Each row below holds a small network's activations on one input, seen along a few directions.
Each table varies a few parts of the input and shows all the possible inputs, shuffled.
A made-up example of a description, with smaller parts first: one of 5 places around a ring, together with either a single point or one of 9 places along a line or (one of 2 separate values, together with one of 6 places along a line).
Shared parts are said once, and a part with two or three values counts as separate values.

Other details of the inputs vary at random and push rows far along two fixed directions, the same in every table; ignore that.

Rows:
R1: [ -5   4   1 -13   4   7  -5  -1  -4   6   8   5]
R2: [  3 -11 -11  -3 -12  14  -3   2   6 -13  -3  -1]
R3: [  1   3   5 -12   5   7  -3  -2  -5   2   0   4]
R4: [ -9   6   1 -11   1   2  -3  -2  -3   2   4   8]
R5: [ -7   6   1  -8   3   3  -4 -12   0  -1  -2   4]
R6: [ -1  -7 -12  -4 -19   4   1   6   9 -11  -1   1]
R7: [-13   6  10 -14  15   1 -11   4   2  -4  -4  -6]
R8: [ 25  11  36  30  32 -32  21  -2 -14  25  -2  -1]
R9: [-10   4   0  -6   4   4  -7  -6  -3  -1   4   9]
R10: [ -7   6   5 -11   2   2  -2  -3   1   1   1   8]
R11: [-9  4  2 -7  4  5 -6 -7  1 -2  1 10]
R12: [ -3   4   0 -13   5   9  -4   0  -9   6   3   4]
R13: [-15   7   6 -14  14   2 -13   4  -3  -3  -1  -6]
R14: [ -5   2   4 -10   8   9  -6  -6   2   0   5   7]
R15: [-13   7   6 -15  14   2 -14   4  -1  -4  -2  -5]
R16: [ 15 -21 -15  18 -23   1   8  10  17 -15  -3 -10]
R17: [  9 -17 -16  19 -25  -3   7   8  15 -17  -5  -6]
R18: [ -4   4   3 -14   5   7  -3  -2  -2   4   7   5]
R19: [ -5   9   3 -13   0   1  -1  -9   0   2  -2   3]
R20: [-5  1  2 -6  8  7 -6 -5 -2  1  7  5]
R21: [  9 -13 -18   9 -31  -2  11   7  13 -14  -7 -12]
R22: [  7 -16 -12  19 -18  -8   4  22  14 -15 -10 -24]
R23: [-11   4  -2  -4   3   3  -8  -5  -4   1   5   9]
R24: [  5 -15 -19  10 -31   1   7  13  12 -12  -3  -6]
R25: [ 11 -17 -13   5 -26   6   9  12  18 -14  -3  -9]
R26: [ -7   7  -2  -9   3   3  -6 -12  -3  -1   0   5]
R27: [ -6   4  -1 -12   4   7  -4   0  -5   7   8   5]
R28: [  9 -20 -19  15 -24   5   5  10  13 -13   0  -9]
R29: [-7  1 -3 -7  7  8 -7 -3 -5  5  8  6]
R30: [ -2   3   4 -13   5   5  -3  -2  -1   3   6   5]
R31: [-16   8   2 -13  14   2 -14   6  -6   1   0  -6]
R32: [ -7   9  -2 -13  -1   2  -4  -7  -6   5   1   3]
R33: [ 10  19  32  23  36 -32  11 -16 -16  24  -1   4]
R34: [ -8   9  -5 -12   0   1  -3  -6  -7   6   2   3]
R35: [-4  2  2 -9  8 11 -7 -5 -6  0  2  6]
R36: [ -3   2   5 -10   8  12  -6  -6  -2  -1  -1   6]
R37: [-5  2 -2 -7  7 11 -8 -3 -9  4  3  5]
R38: [-10   6  -3 -10   1   2  -4   0  -6   6   5   8]
R39: [-10   6  -6  -7   2   3  -6 -10  -7   4   2   4]
R40: [ 27   1  16  36   3 -36  25   1   1  10  -9 -11]
R41: [ 41 -10  21  50   1 -33  34  12   7   8 -13 -16]
R42: [ 13 -20 -18  16 -24   7   6  11  10 -14  -6 -10]
R43: [ 29  11  38  38  33 -38  23   0 -16  30  -3  -3]
R44: [  5 -14 -22  13 -29   2   5   4  11 -14  -6 -10]
R45: [-12   4  -4  -4   4   3  -8  -4  -5   3   5   9]
Description of these inputs: one of 5 places along a line, together with either a single point or (one of 2 separate values, together with one of 4 places along a line).
Question: Changing only the place on the line of 5 turns R4 into R38. The same change can be made to R20. Which row results?
Answer: R29
Question: Changing only the place on the line of 5 turns R35 into R42. The same change can be made to R21. Which row results?
Answer: R32
Question: A walk changes only the place on the line of 4. It starts at R2 and steps to R16. List the rest of the walk in order.
Answer: R17, R26
Question: Which other rows does R31 become when the place on the line of 5 takes its other values? List them by row number.
Answer: R7, R13, R15, R22
Question: Which other rows does R36 become when the choice among 2 separate values takes its other values? List them by row number.
Answer: R41

Rows:
R46: [-4 12 16 -9 27 -2 -8  1 -8 13  2 -5]
R47: [ 12  -7   6  14   1  -5   3  17   8  -3  -4 -11]
R48: [-10  14   8  -3  21  -9  -4 -14  -7  13   5   5]
R49: [ 15 -13   4  18  -9  -3  14   7   6   3   0   1]
R50: [ -4  18   8  -4  14  -5  -2 -16 -12  18   6   8]
R51: [-5  6 -7 -6 -5  8 -3 -9 -6  0 -1  8]
R52: [ -9   6  -4 -11  -2   6  -7   4  -8  -1  -5   0]
R53: [ 17  -8   1  17 -14  -8  12   3   2   5  -1   4]
R54: [  7  -4   1  18 -10 -15   4   6   5  -1  -5  -4]
R55: [-26  -8 -23 -32 -16  31 -20   2   5 -21  -3   2]
R56: [17 -8  3 20 -5 -2  8  5  9 -2 -1 -3]
R57: [ 11 -22 -23  23 -43  -1   8  11  19 -20  -8 -11]
R58: [-11   3  -7  -5   2   4  -6  -7  -2  -5  -3   6]
R59: [ 1  1 -1  4  2 -9  4 10 -1 -1  1 -5]
R60: [ 1 -4  3  9  0 -5  5 -1  0 -4  3 -4]
R61: [ 6 -3  1 10 -2 -1 10  0  0 -1  5 -1]
R62: [  8  -2   2  16 -10 -11   6  13   3   1  -5  -7]
R63: [ 7 -4  4  7  3 -4  0  0  1 -6  2 -6]
R64: [ -4  11  14  -5  24  -3  -8 -11  -7  12   4   0]
R65: [  5  -6  -1  18  -4 -15   5   8  10  -3  -4  -3]
R66: [ -8  18  12  -8  17  -8  -5  -3 -13  18   2  -1]
R67: [-11  10  14  -6  24  -7  -6  -7  -8  13   3   0]
R68: [ 15 -10  -2  17  -9  -8  13   5   7   3   0   5]
R69: [-6  1 -3 -5  0 13 -1 -5 -3 -3  0  5]
R70: [17 -7  4  4  0  1  6  2 -1  1  4  0]
R71: [  1   1  -1   6  -4 -12   0   1  -3  -2  -1  -3]
R72: [-10   4  -4  -9  -2   2 -10  -4  -5  -3  -6   3]
R73: [-18  -5 -26 -24 -27  22 -15  -4   2 -19   5   3]
R74: [ -9  18  14 -27  11  -1  -1 -13   0   7  -2   2]
R75: [  0  -1  -2   6   2 -12   1   3   1  -4   1  -2]
R76: [-11  14   9  -6  23 -12  -7  -8  -7  13   3   4]
R77: [10 -5 -3  5 -3 -6  9  0 -2  3  5  6]
R78: [ -9  15  10  -6  17 -12  -8 -10 -11  15   1   2]
R79: [ -9  16  10  -3  15  -9  -5 -16 -12  15   4   4]
R80: [ -6  -1   0 -10   8   8 -13   1   0  -7  -5  -2]
R81: [ -1  11   8  -8  19  -5   1 -11 -10  20   7  12]
R82: [12 -2  2  8  1  0  5  0  1 -3  4 -3]
R83: [ 13  -1  10   7 -12 -13  16   4  16  -5 -11  -6]
R84: [-26  -4 -23 -47 -12  44 -29   8   3 -22  -1   1]
R85: [ 6  1 -4 10 -3 -6  8 -2  1 -1  5  4]
R86: [ -5  10  15  -7  27  -6 -10  -6  -6  11   2  -2]
R87: [ 22 -12   5  15  -5  -2   9   7   7   2  -1  -1]
R88: [12 -3 -1  5 -9 -6  9 -2 -6  4  4  4]
R89: [-9  4 -5 -5 -4  5 -7 -9 -6 -3 -4  4]
R90: [  6  -6  -2  21  -7 -13   8   3   9  -3  -2  -1]
R91: [-20   7 -13 -40  -6  26 -18 -14  -9   5   9  15]
R92: [ -6  16   7  -3  20  -5  -1 -14  -7  16   7   9]
R93: [ -8 -13 -29  -9 -27  18  -5  16  11 -21  -8  -8]
R94: [ -6  13  12  -4  20   0   0 -12  -9  16   7   6]
R95: [-6  4 -8 -5  0  8 -2 -7 -2 -2  0  9]
R96: [-10  12  15  -7  24  -3  -3   1 -10  15   4  -3]
R97: [  5   8  15  -9  22   2  -3  -9 -10  18   6   6]
R98: [  6 -10   4  21  -6  -7   9   5   8  -3  -2  -5]
R99: [ -2   8  14  -8  19   1   2 -10 -11  20   7   8]
R100: [ 11 -10   5  16   0  -9   1  10  10  -6  -5  -9]
R101: [-33  -4 -25 -46 -15  44 -25   7   1 -20   0   3]
R102: [-9 16 10 -7 23 -8 -4 -1 -9 16  3  1]
R103: [-11  -1  -1  -5   2  10  -5  -5  -3  -5  -2   2]
R104: [  8   4   9  -5  -6 -10  12  -2   7  -6  -5  -5]
R105: [  5 -10   4  18  -4 -10   6  10   9  -4  -4  -7]
R106: [  0 -21 -24  -8 -31  26   2   8   9 -17  -4  -1]
R107: [  1  -1  -3   9  -1 -10   4  -2   1  -4   3   0]
R108: [-12   3  -6  -9   5   2  -9  -2  -1  -5  -4   4]
R109: [10 -8  3  6 -3 -1 11  2 -3  2  5  2]
R110: [ 8  3 -3  9 -8 -6  7 -4 -3  1  4  2]
R111: [  7  -2   5   2   6  -3   0  13   0  -4   1 -11]
R112: [-2 -1 -6 -9  0  9 -1 -4 -4  2  0 12]
R113: [ 6 -7  5 16 -3 -6  8 17  6 -1 -3 -9]
R114: [11 -5 -3 21 -8 -9 12  3  9  0  0  3]
R115: [ 6 -4  4  4  6 -6 -3  5  2 -6  0 -8]
R116: [ -4   7   4 -20  -4   5   2  -6   5  -8 -11   1]
R117: [-27  -5 -25 -42 -14  44 -29  -5   4 -23   0   5]
R118: [-1 -4  3  6  3 -8  2  4  0 -4  1 -6]
R119: [ 1 -2  4  4  3 -4  5 12 -2 -2  2 -9]
R120: [ 3  3  0  4 -5 -8  3  9 -5  0  0 -6]
R121: [  3 -16 -25  -6 -27  26  -4   6  13 -22  -5  -5]
R122: [ -1   1  -4 -10  -6   9  -2  -7  -8   3  -1  11]
R123: [  7  -4   0  16  -4 -11   7  15   7   0  -3  -5]
R124: [ 24 -29 -21  15 -34  11  11  15  16 -19 -11 -12]
R125: [  0  13  13  -5  23   1  -4 -12  -7  14   6   4]
R126: [12 -9  5 20 -3 -6  4  5  9 -5 -3 -7]
R127: [ 12  -3  -2  21 -14  -9  11   1   5   1  -1   1]
R128: [11 -8  2 22 -8 -4 13  5  8  0  0 -1]
R129: [-11  11  14  -3  21  -4  -3 -12  -9  13   5   2]
Question: Changing only one part turns R108 into R76. The same change can be made to R116. Which row results?
Answer: R74
Question: Changing only one part turns R109 into R49. The same change can be made to R104. Which row results?
Answer: R83
Question: Changing only one part turns R63 into R117. The same change can be made to R120. Which row results?
Answer: R52
Question: What do these inputs look like to the network?
Answer: one of 4 separate values, together with either a single point or (one of 4 places along a line, together with one of 5 places along a line)
Question: A walk changes only the place on the line of 5. It starts at R66 and steps to R78. List the rest of the walk in order.
Answer: R79, R50, R91
Question: Which other rows does R73 become when the choice among 4 separate values takes its other values? List them by row number.
Answer: R57, R79, R89
Question: Which other rows does R111 become when the place on the line of 4 takes its other values? List them by row number.
Answer: R59, R119, R120
Question: Which other rows does R61 become when the choice among 4 separate values takes its other values? List them by row number.
Answer: R69, R94, R128
Question: Which other rows does R128 become when the place on the line of 4 takes its other values? List them by row number.
Answer: R56, R114, R127

Rows:
R130: [ 2  1  3  7  5 -1  1 -5 -3  7  5  7]
R131: [ 7  2  4  4  3  0  4 -9 -4  7  2  9]
R132: [ 3  7  3 -1 -2 -8  7 -7 -4  8  2  6]
R133: [ 6  3  1  4  0 -2  7 -8 -8  9  4  9]
R134: [ 4 -2  8  2 11  2  1  7 -3  7  3 -1]
R135: [ 2 -1  5  6  9  0  1 -3 -2  4  4  5]
R136: [-3  4 -2  7  5 -7 -1 -3 -7  7  5  2]
R137: [-31   5 -22 -46 -15  31 -24 -10   3 -13   3   9]
R138: [-4  3  8  3 10 -7 -3  4 -1 -1 -4 -5]
R139: [ 27 -37 -37  40 -57  -2  24  22  25 -22  -7 -18]
R140: [-35   3 -21 -43  -9  32 -29  -4   3 -18   2   7]
R141: [ 0  0  6  3 13 -3 -4  8 -4  3  1 -7]
R142: [-1  6  7  1  6 -8  2 -5  1  1 -4 -2]
R143: [ -6   7   0   4   3 -11   0  -1  -6   5  -1   1]
R144: [ 6  4 11 -5  6 -3  4  3  0  4 -1 -2]
R145: [-20  -1 -12 -28  -5  20 -18   9   3 -12  -1  -4]
R146: [ 4  5  6  0  1 -6  5 -8 -1  5  0  6]
R147: [ 8  0  9  2  7  2  3 -2 -3  4  1  3]
R148: [-2  2  0  9  7 -6 -3 -3 -4  4  3  1]
R149: [  1 -29 -35   4 -40  18  -4  20  22 -31  -5 -18]
R150: [  8   1  -1  16  -9 -18  13   0   2   4  -5  -6]
R151: [ 5  4 11 -2  5 -4  4 -2  1  2 -1  1]
R152: [ 3 -2  8  5 10  1  0  1 -2  4  3  2]
R153: [ 4  4  9  0  4 -5  5 -6  1  2 -1  4]
R154: [ 0  6  9 -1  7 -6  1 -1  1  1 -4 -5]
R155: [ -5   5   3   6   6 -10  -2  -2  -2   2  -3   0]
R156: [ 1  5  9 -4  7 -6  2  5  0  3 -4 -8]
R157: [  9  -7   1  23   3 -12   6   5   3  -2  -2  -8]
R158: [ 9  0  9 -1  8  2  4  3 -4  6  1  1]
R159: [ -5   3   0 -16   4  15  -7 -10  -4   0   4  12]
Question: Changing only one part turns R156 into R144. The same change can be made to R137. Which row results?
Answer: R146
Question: What do these inputs look like to the network?
Answer: one of 5 places along a line, together with one of 6 places around a ring
Question: Which other rows does R159 become when the place on the line of 5 takes its other values? List them by row number.
Answer: R131, R133, R147, R158
Question: Which other rows does R139 become when the place on the line of 5 takes its other values? List them by row number.
Answer: R130, R134, R135, R152
